Read these off the array that follows. Counting starts at 0.
1) What is the entry just right of the smallest entry?
2) What is the entry in the top-right corner?
3) What is the entry at row 1, column 0?
4) What is the entry at row 0, column 0?
5) What is the entry directly below the largest entry?
6) What is the entry at row 0, column 1?
7) What is the entry in row 2 and column 0?
8) What is the entry directly below 3.38?
[[ 1.38  1.53  1.51  1.48]
 [ 3.35 -2.40 -2.45 -1.71]
 [ 5.21 -0.87  0.97 -0.41]
 [-1.65  1.44  0.80  0.62]
 [-5.44  4.15  2.76  3.96]
 [ 3.38 -1.76 -1.82 -3.54]
 [ 3.73 -2.57 -2.62 -1.60]
 [ 3.39  0.60  2.00  0.73]
 [-1.94  2.76  1.79  2.18]
 [ 2.53  0.93  1.08  0.58]
 [-1.16 -0.21 -0.34  1.00]
 [ 1.13 -2.36 -2.22 -0.39]]
1) 4.15
2) 1.48
3) 3.35
4) 1.38
5) -1.65
6) 1.53
7) 5.21
8) 3.73

Read these off the array that follows.
1) The 2nd smallest entry?
2) The maximum?
3) The 1st entry in reading order?
4) The entry just right of the centre entry?
5) The entry just left of 341?
6) The entry just left of 44?
((-229, 282, 112, 473, -28, -257, 299), (-130, 751, 228, 670, -2, 231, 286), (319, -170, 146, -241, 302, 113, 114), (358, 165, 328, -560, -328, 209, 459), (767, -399, 314, -13, -84, 542, 159), (-14, 542, 157, -526, -64, 183, 238), (170, 44, 214, 318, 341, -15, 111))
1) -526
2) 767
3) -229
4) -328
5) 318
6) 170

Questions about the matrix below.
1) Find the entry directly below -2.01.
2) Find the first entry in the row that holds the largest entry.
3) Find the 4th entry in reading order.
4) Find the entry in the bottom-right corner.
5) Find the entry directly above -3.75.
6) Find the 5th entry in reading order.
7) Find the largest entry in the last row.
8) Find the entry directly below -3.75.
[[ 3.52 -1.15  1.26 -1.64  2.76 -2.01 -0.88 -2.54 -0.35 -0.07]
 [ 2.76  2.52 -2.72  1.79  2.67  1.50  1.87 -4.34  2.24  1.97]
 [-0.01  3.38 -3.58  0.16 -3.75  0.48  1.87  2.33 -0.81  0.60]
 [ 3.24 -0.74  1.54 -4.92 -2.32  1.02 -1.57  1.80 -2.39 -2.64]]
1) 1.50
2) 3.52
3) -1.64
4) -2.64
5) 2.67
6) 2.76
7) 3.24
8) -2.32

x =
6121,7645,5750,4722,5800,5820,7826,4714,4697
5292,6405,8114,5051,5801,6173,6034,6599,6985
5504,6564,4440,3210,6114,6630,4024,5684,7032
7446,5983,6101,5956,5120,4748,3635,6360,6254
5781,6694,7953,5209,6784,5755,7119,6877,6782
4892,7290,7826,7891,7331,5349,5648,6244,5953
6359,6566,5901,3917,6255,5080,4474,6113,6125
Indices start at 0.
Report the bottom-right entry.
A: 6125
Report the entry just left of 6360.
A: 3635
Report the entry in the top-left corner.
A: 6121
Report the entry directly below 4892.
A: 6359
The entry just right of the largest entry: 5051
Report the entry at row 0, column 2.
A: 5750
Report the entry in row 0 and column 1.
A: 7645
Report the entry directly below 5750.
A: 8114
Report the entry in row 1 and column 0.
A: 5292
Report the entry directly below 7032.
A: 6254
Report the entry just left of the centre entry.
A: 5956
The entry in row 2 and column 0: 5504
The entry at row 2, column 1 -> 6564
Report the entry at the centre.
A: 5120
The entry at row 2, column 2 is 4440
Report the top entry of the column that holds the smallest entry.
A: 4722
Report the entry directly below the centre entry.
A: 6784
Report the bottom entry of the column that holds the largest entry.
A: 5901
Report the smallest entry.
A: 3210
Report the entry directly below 5800.
A: 5801
The entry just left of 6694: 5781
The entry in the top-right corner: 4697
The entry just left of 5209: 7953
The entry just right of 4474 is 6113
The entry just right of 7119 -> 6877
The entry just left of 6034 is 6173
The entry directly below 6630 -> 4748
The entry directly below 5504 -> 7446

Questions about the row below.
1) Read off the entry just left of the smallest entry.
2) Read off the first entry from the left.
3) Read off the 3rd entry from the right.
4) Read off the median of all entries.
5) Read off the first entry from the right.
6) Read off the second entry from the left.
7) Read off the 3rd smallest entry.
[-2.04  0.59  2.55  2.08  0.81  1.49  4.20 -3.81  0.56 -0.95  1.62]
1) 4.20
2) -2.04
3) 0.56
4) 0.81
5) 1.62
6) 0.59
7) -0.95
